Each row below is a small network's average activation on inputs in which a field has the value named, seen along a few directions.
Related values have similar rows: they may be neighbours, one step apart, or belong to one group.
In the rows, zero is written as 500.
Random noise pushes rows far along 3 fixed directions. That doesn't count. These rows show it; they differ only by the noise:
[661 454 571 170 443 349 874 238 511 487 569 631 469 574 432]
[507 398 278 567 376 257 436 301 545 361 792 673 536 514 371]
[771 409 467 219 450 404 770 341 362 456 524 575 501 510 561]
[601 393 161 732 431 316 223 495 432 344 747 573 576 432 515]
[559 477 485 387 453 302 664 298 595 461 663 630 489 557 384]


Field V:
v7: [494 357 155 518 311 621 413 356 112 426 397 525 563 369 651]
v11: [526 489 722 580 789 765 285 672 514 598 257 352 484 495 537]
v6: [446 647 634 733 783 629 332 661 536 556 326 387 469 542 538]
v2: [495 775 901 459 726 530 838 562 593 630 273 532 391 535 450]
v8: [462 521 797 380 629 764 474 638 469 557 166 260 467 381 574]
v3: [321 462 676 452 589 491 527 359 901 510 637 649 475 745 308]
v1: [408 647 597 457 363 617 645 661 484 579 509 490 538 516 603]
v9: [518 352 275 370 338 599 556 582 117 454 500 586 489 242 652]
v12: [722 464 511 431 656 576 450 509 480 514 464 415 422 573 621]
v5: [545 543 360 559 562 388 415 543 545 434 689 505 478 544 397]
v10: [402 498 574 366 262 603 744 556 467 644 343 414 511 499 582]
v4: [400 620 649 544 408 473 429 691 614 623 286 215 577 502 532]
The values of V form a 3 by 4 grid.
Which values are neighbours of v10? Give them in the order they are listed. -> v7, v1, v4
Which values are neighbours of v3? Give them in the order they are listed. -> v11, v12
A value of V combines one of 3 hidden first parts with one of 4 second parts; all combinations occur once.
Changing only the second part turns v10 into v6. v1 has the same second part as v10; what does that change turn v1 into? -> v2
Changing only the second part turns v5 into v9. v12 has the same second part as v5; what does that change turn v12 into? -> v7

Field C:
c1: [564 347 216 473 240 584 494 482 141 409 534 570 584 435 732]
c5: [254 515 556 468 467 526 607 376 491 547 523 555 530 548 386]
c7: [575 505 637 544 738 554 443 629 557 528 448 455 476 534 590]
c2: [600 574 472 439 480 372 630 452 545 490 656 648 406 461 396]
c9: [653 408 481 190 285 610 761 509 148 514 311 378 548 338 714]
c4: [613 331 421 415 386 644 415 589 296 439 430 409 600 449 660]
c6: [533 601 429 727 695 394 320 588 635 516 519 506 467 491 399]
c3: [252 396 373 661 402 396 262 263 567 328 674 588 542 567 282]
c8: [706 378 341 481 446 452 406 437 497 400 545 547 479 532 549]
The values of C form a line.
Which values are neighbours of c6? Give them in the order they are listed. -> c2, c8
Which values are neighbours of c1? Give them in the order they are listed. -> c5, c9
